A small network was shown many inputs. Here are its activations along a few directions, one row for each input.
Each table varies a few parts of the input and shows all the possible inputs, shuffled.
Descriptions start from the smaller parts, as in this example, which fits no table here: line(4) and (point or ring(9) or (values(3) and ring(8))).
Shared parts are said once, and a part with two or three values counts as separate values.

Other details of the inputs vary at random and push rows far along three fixed directions, the same in every table; ignore that.

Table:
row 1: [ -8   1  -8  17 -19  -5  -5  12   3  20  -7   0  12]
row 2: [ -7 -17 -16 -36  11 -21   3 -19   7 -35   1   2   1]
row 3: [ -2 -20 -16  14 -25   4   6  11 -15  27  -3  13  19]
row 4: [  2 -22 -14   9 -25  19  -8  14 -23  28  -9  14  12]
row 5: [  8   4  17   4   5  16  -7  -4 -13  -5   9  -4 -10]
row 6: [-14  -3   0 -36  12 -23  14  -9  -4 -31  -1  -4  -1]
row 7: [ -3  20   6   9   2  -2  -1   5  25  -3  -4 -11   0]
row 8: [ -5 -10 -22   2 -14  -7   2   6  14  10  -9   7  16]
row 9: [-24  -6 -29   2 -25 -24   5  12  22   8 -21  -3  23]
row 10: [  1  19   0   3  17 -10   3  -3  30  -4  -2  -7  -7]
row 11: [ -1  17   3   4  10 -21  -6  -4  28  -6   6  -7  -1]
row 12: [ -2  11  -6  -3  -3 -13  -5   2  42 -12  -2  -7  10]
row 13: [ 8 10 13 12 12  3  4 -2 -3  7  9 -2 -9]
row 14: [-14  -7 -15  10 -16  -4  11  10   0  14 -15  -2  12]
row 15: [  9   1  17   0   0  11 -15  -3 -12  -7  13  -1  -4]
row 16: [-18 -10  -9 -30  12 -20  11 -16  -6 -31  -7  -8  -6]
row 17: [-17 -16 -34  -3 -18  -5   4   6  15   6 -26   0  12]
row 18: [ -7  18  -6  -1   6 -10   3   3  40  -6 -12  -9   0]
row 19: [ -5   2  -7 -17   4 -14  -7  -7  26 -23  -2  -5   2]
row 20: [ 6  7  8 12  9  1  1 -3 -2  6  8 -3 -8]
row 21: [ 2 17 -2  8 12 -7  1 -1 29  2 -2 -6 -5]
row 22: [-21 -13 -29  -6 -23 -13  -2  10  10   5 -23   0  18]
row 23: [-13  -8  -9 -27  19 -21  13 -16  -2 -26  -5  -4  -9]
row 24: [-16  14  -7  -3   7 -26   2  -6  32 -17  -9 -17  -1]
row 25: [ -1  -7   6  -3   6   1  -2 -12 -20 -10   6  -5  -9]
row 26: [ 11   2  14  10  11   9   2  -5 -19   7  13   1 -11]
row 27: [  6  24   7  15   7   1 -10   2  35   1   0 -11  -6]
row 28: [12 24 16 15  9 11 -7  4 21  4  5 -6 -9]
row 29: [ 6  6  7 12  9  1 -1 -5 -1  6  8 -3 -9]
row 30: [13 10 14  6 -2 16 -4 11 -7 10  2  9 -4]
row 31: [-10 -22 -15   0 -21  15  11  10 -25  14 -16   8  11]
row 32: [ -6   6 -18   8 -12  -8  10  19  18  21 -19  10  13]
row 33: [15 10  9 20  7 14 -6  0  3 15  9  0 -9]
row 34: [ -3 -14   7 -35   7   3   8  -8 -31 -24   4   4  -4]
row 35: [ 12  20  21  16  -3   5 -12   5  23  -3  15  -8   5]
row 36: [ -3 -23 -23   2 -17   4  -2   7 -16  23 -12  14  11]
row 37: [ -8   3 -15 -14  17 -20  -1 -14  25 -20  -7  -9  -9]
row 38: [ 20   0  18  10  -2  23 -17   2 -13   9  15   6  -5]
row 39: [ 12   1  12   2   8  19  -8  -5 -10  -2   7   0 -13]
row 40: [ 13   1  13   4   6  22  -6  -3 -13   2   7   2 -11]
row 41: [  2 -19 -14  12 -15  20  12  11 -23  31  -9  15   7]
row 42: [ 18   2  12  16   7  21  -4  -1 -15  15  11   5 -11]
row 43: [ 14   2  16  14  11  11  -5  -8 -17   7  16   0 -13]
row 44: [ -1  -4   4 -36  15  -4   6  -9  -7 -27   3   2  -8]
row 45: [ 12   5  19  15   0  24  -6   3 -16   8   9  -1  -6]
row 46: [  9   0  15   8   2  18 -11  -5 -16  -2   9  -4  -9]
row 47: [  9   9  16   7  -3   7 -12   0   4  -5  12  -4   1]
row 48: [14 13 15  0 11  6  5  4  1  7 11  6 -3]
row 49: [ 10  16  15   9   8 -10  -4  -4  21  -6  18  -5   1]
row 50: [  9  10  15  11   3   3   4   9 -13  15   7   9  -3]
row 51: [ -5 -37  -7 -40  13  -6  -3 -25 -54 -25   7  11 -13]
row 52: [ -7 -27 -13   1 -28   4   7   6 -22  10  -3   9  21]
row 53: [ -9 -17   0 -25   9  -3  10 -14 -30 -21  -1  -1  -8]
row 54: [ -6  -1  -7  18 -23  -4   1  13   8  17  -4   0  19]
row 55: [ -1  21   8  -2  11 -17  12   5  22  -1   4  -3   2]
row 56: [-10 -34  -5 -38  11  -2   6 -24 -49 -32   1   2 -13]
row 57: [ 6 30 23  4  8 -3 -6  7 17 -7  4 -6 -5]
row 58: [-26   0 -26  -2 -22 -24  17  19  17  10 -28   2  22]
row 59: [  9   1  16   7   2  19  -9  -4 -16  -1   9  -3  -9]
row 60: [  6 -23 -13  11 -20  17  -2  10 -25  30  -2  18  11]
Each input here is: ring(5) and (values(2) or line(4) or line(6)).
The inputs of row 53 and row 18 match in every part but the ring(5) part. If row 14 is changed in the same way as row 53 into row 18, which row does it become?
Answer: row 40
The inputs of row 12 and row 35 match in every part but the ring(5) part. If row 19 is changed in the same way as row 12 into row 35, which row does it become?
Answer: row 47
Which other rows does row 50 become when the values(2) part takes its other values? List them by row number.
Answer: row 55
List by row number the other rows that have the ring(5) part in common with row 2.
Answer: row 8, row 10, row 21, row 32, row 33, row 36, row 37, row 41, row 42, row 48, row 60
Which other rows does row 25 become when the ring(5) part takes its other values? List them by row number.
Answer: row 17, row 37, row 43, row 46
A walk changes only the line(4) part. It starts at row 52 and steps to row 54. List the rest of the walk in order.
Answer: row 9, row 1

Table:
row 61: [-21   3  -7 -22   7 -35   0 -12  19 -34  -3 -15   2]
row 62: [-16  16  -6 -21  16 -26   0  -5  31 -26 -13 -13  -8]
row 63: [ 15 -17  20 -12   6  17   4 -10 -47  -6  22  11  -8]
row 64: [ 22  14  26  20   7  25 -33  -9   6  -6  20 -10 -17]
row 65: [ 27  26  33  18  20   9 -20  -4   4   4  26   0 -18]
row 66: [  3   9   4 -11  13   6 -20 -13  21 -27   0 -13 -14]
row 67: [  9  30  27  -9  16  -7  -3   1  22 -21  12  -6  -4]
row 68: [  2   6  10 -20  23 -15   6 -17   6 -28  13  -6 -10]
row 69: [11 24 15 22  9 -9 -8  1 28  7 16 -6  0]
row 70: [ 18  14  28  -2  16  13   1  -1  -9  -6  18   3 -11]
row 71: [-25 -36 -27 -15 -34  -3  19  10 -32   5 -20   9  25]
row 72: [ -9  -3 -18 -26  23 -28  -1 -20  16 -25  -6  -2 -12]
row 73: [-26 -48 -35 -23 -20  -3  26  -2 -42   0 -22  10  13]
row 74: [  9  29  14  41 -25   4   2  30  32  35   6  -1  24]
row 75: [-14  26  -2  -3   6 -31 -10   0  45 -18  -8 -17   0]
row 76: [ -7 -32  -3 -40  14   8  15 -18 -54 -26  -3   7 -15]
row 77: [  2  -3  15 -25  15   5  -6 -10 -25 -22   5   0 -16]
row 78: [ -5 -25  -5   8 -29  18  12  13 -42  23  -4  10  16]
row 79: [ -3 -29 -10  -7 -21   2   2   3 -32   8   2  13  16]
row 80: [-21   4  -5 -24   4 -35  -2 -10  18 -36  -3 -15   5]
row 81: [ -7   3   2 -13  10 -16  -8  -9   2 -19  -1  -7  -9]
row 82: [-20   8 -32  15 -13 -13  12  19  35  25 -33  -4  11]
row 83: [-19  -7 -39   2 -12 -13  26  14  24  21 -30   6  16]
row 84: [  8  -9   4 -25  12  12 -10 -17   3 -32   6  -3 -10]
row 85: [-12  27   3  -2   3 -28 -12   3  40 -18  -5 -15   2]
row 86: [19 37 22 36 19 -5 -8 -1 36 15 21 -9 -8]
row 87: [ -7  10 -20  25 -25 -12  -2  24  35  32 -16   3  22]
row 88: [  0 -33  -5 -46  10   6   1 -16 -49 -25   1  15 -11]
row 89: [ 13 -37  -8  14 -32  41  -4   6 -35  24   4  15  15]
row 90: [ 28  29  38  16  21  18  -1   2   2   6  24   0 -16]
row 91: [  6  33  16  39 -19  12 -10  31  26  35  -4  -3  12]
row 92: [ 17  24  25  12  29  13  -7  -7  -2   4  13  -5 -27]
row 93: [ -5   7   5  -2  13 -17  -3 -12   7 -15   6 -12  -7]
row 94: [ 11 -34 -16   9 -31  42 -11  11 -28  27  -8  19  12]
row 95: [-17  -3 -26  14 -16  -2  23  18  10  26 -27   1  13]
row 96: [-12  10  -3 -11  19 -24  12 -13  20 -23  -3 -14  -9]
row 97: [  3   3   2   6  15  -2  -5 -10  -7   2   1  -2 -16]
row 98: [-18  -2 -16 -41   7 -38  -7 -11  23 -42  -9  -5   4]
row 99: [-13   5  -8 -16  24 -24  16 -19  14 -25  -4 -14 -12]
row 100: [11 18 20 -2  7  4  2  5  6 -4 10  1 -1]
row 101: [-23 -12 -40  -6  -8 -25  25   3  24   6 -24   1  16]
row 102: [  9  18  10  40 -25  11   6  28  17  40   5   3  22]
row 103: [ 25  32  40  20  23  20 -14  -1  -2   6  21  -7 -25]
row 104: [ 15 -27   0  34 -33  44 -17   8 -35  33   8   8  11]
row 105: [  5  16  -9  28  -9   5   3  21  27  36 -11   5   7]
row 106: [ 15 -39 -12  11 -31  41 -19   5 -40  25   2  20  10]
row 107: [ -6   7  -5  12 -21 -15  -2  15  22  11   0   1  22]
row 108: [-30  -9 -32  -6 -19 -26  22   9  19   0 -26  -6  20]
row 109: [-15 -36 -31 -19 -25  -6   2   6 -23   4 -17  16  19]
row 110: [  5 -19  -2 -21   6   1 -19 -23  -2 -31  12  -4  -5]
row 111: [ 19 -24  18  -7   1  46 -11 -13 -50 -10  14   6 -15]
row 112: [  8 -34  -4  20 -32  44  -3   6 -41  25   1   9  10]
row 113: [  7   9   4  16 -21  14  -5  25   3  27  -4  10  15]
row 114: [  9 -12  -2  11 -24  24   0  21 -25  33  -4  18  13]
row 115: [-15 -39  -8 -53   6   1  14 -16 -56 -36  -8   9  -7]
row 116: [-29 -15 -39  -9 -15 -26   7   4  13   2 -30  -1  12]
row 117: [-17  -4 -32   7 -12 -26  10   7  31  13 -16  -1  19]
row 118: [-25  -7 -35  14 -19 -23  13  10  23  19 -25  -5  19]
row 119: [  4  22  11  33 -11  14   7  23  12  31  -5  -2   8]
row 120: [  1 -21 -10 -31  20   2   6 -17 -27 -15  -2  10 -17]
row 121: [  3  -3   4 -26  26  -3  11 -15  -8 -24   5   2 -15]
row 122: [ 25  45  47  45  12   8 -18   4  18  15  31 -15 -10]
row 123: [-25  18 -18  10 -23 -19  14  27  43  12 -28  -7  26]
row 124: [  9  17  18   2  28   6   7 -10  -3  -6   7  -7 -22]
row 125: [ -1  -6  -4 -30  18  -6   0 -12  -7 -21  -1   4 -13]
row 126: [  3  15   9   2  21 -11  -9 -13   9 -11   5  -9 -18]
row 127: [ 9 20 14 28 13 -1 -3 -4  9 12 12 -9 -9]
row 128: [  2   5   7 -19  26 -15   8 -19   6 -26  12  -5 -13]
row 129: [ 20  -4  18  -2  19  12 -13 -14 -27  -3  20   9 -20]
row 130: [ 36  -9  40  20   0  39 -15  -3 -58  20  39  15  -9]
The inputs of row 82 and row 105 match in every part but one. If row 122 is changed in the same way as row 82 into row 105, which row does it become?
Answer: row 130
What do these inputs look like to the network?
Answer: values(2) and ring(5) and (point or line(6))
Which other rows does row 118 become when the values(2) part takes its other values? List them by row number.
Answer: row 117
Which other rows does row 111 become when the values(2) part takes its other values? List them by row number.
Answer: row 84

Table:
row 131: [ 12  15  24  -1  13   3 -15  -8   3 -16  18  -7 -11]
row 132: [-19  18 -20  -8   4 -36  -1  -1  58 -18 -16 -14   7]
row 133: [  5   8  17 -22  21  -7 -12 -17   4 -35  14  -8 -14]
row 134: [  9 -15  16 -13   3  14  -9 -11 -35 -14  15   4  -9]
row 135: [ -6  20  -1   1   9 -15  12   6  24   0  -8  -5  -1]
row 136: [-19 -32 -28 -23  -7 -10  18  -5 -26  -3 -17   8   6]
row 137: [  5  -6  -8  25 -24  17  -3  18  -3  34  -6   9  14]
row 138: [  3  17   2  37 -12   6   8  22  14  39  -4   1  10]
row 139: [ -5  -3  -5 -11   4  -9  -4  -8   6 -16  -1  -3  -2]
row 140: [  8 -20  10 -11  10  13   4 -14 -49  -3  13   9 -13]
row 141: [ 23   3  24  18   1  27 -13  -1 -20  11  20   5  -8]
row 142: [-22 -15 -25 -28   5 -23  19  -6  -2 -16 -18   1   2]
row 143: [ 15  28  30  10  14   2 -15  -5  21 -13  20 -12 -10]
row 144: [-14 -26 -24  -9 -14   1  21   8 -27  14 -19  13  10]
row 145: [ 2  1 -4  5 -5  2 -4  3 12  4 -1  0  4]
row 146: [  2   4  -8  28 -16  15  -1  15  10  29 -10   1   7]
row 147: [ 0  3 -1  4 -8  1 -5  5 11  2  0 -2  7]
What do these inputs look like to the network?
Answer: point or line(6) or (values(2) and ring(5))
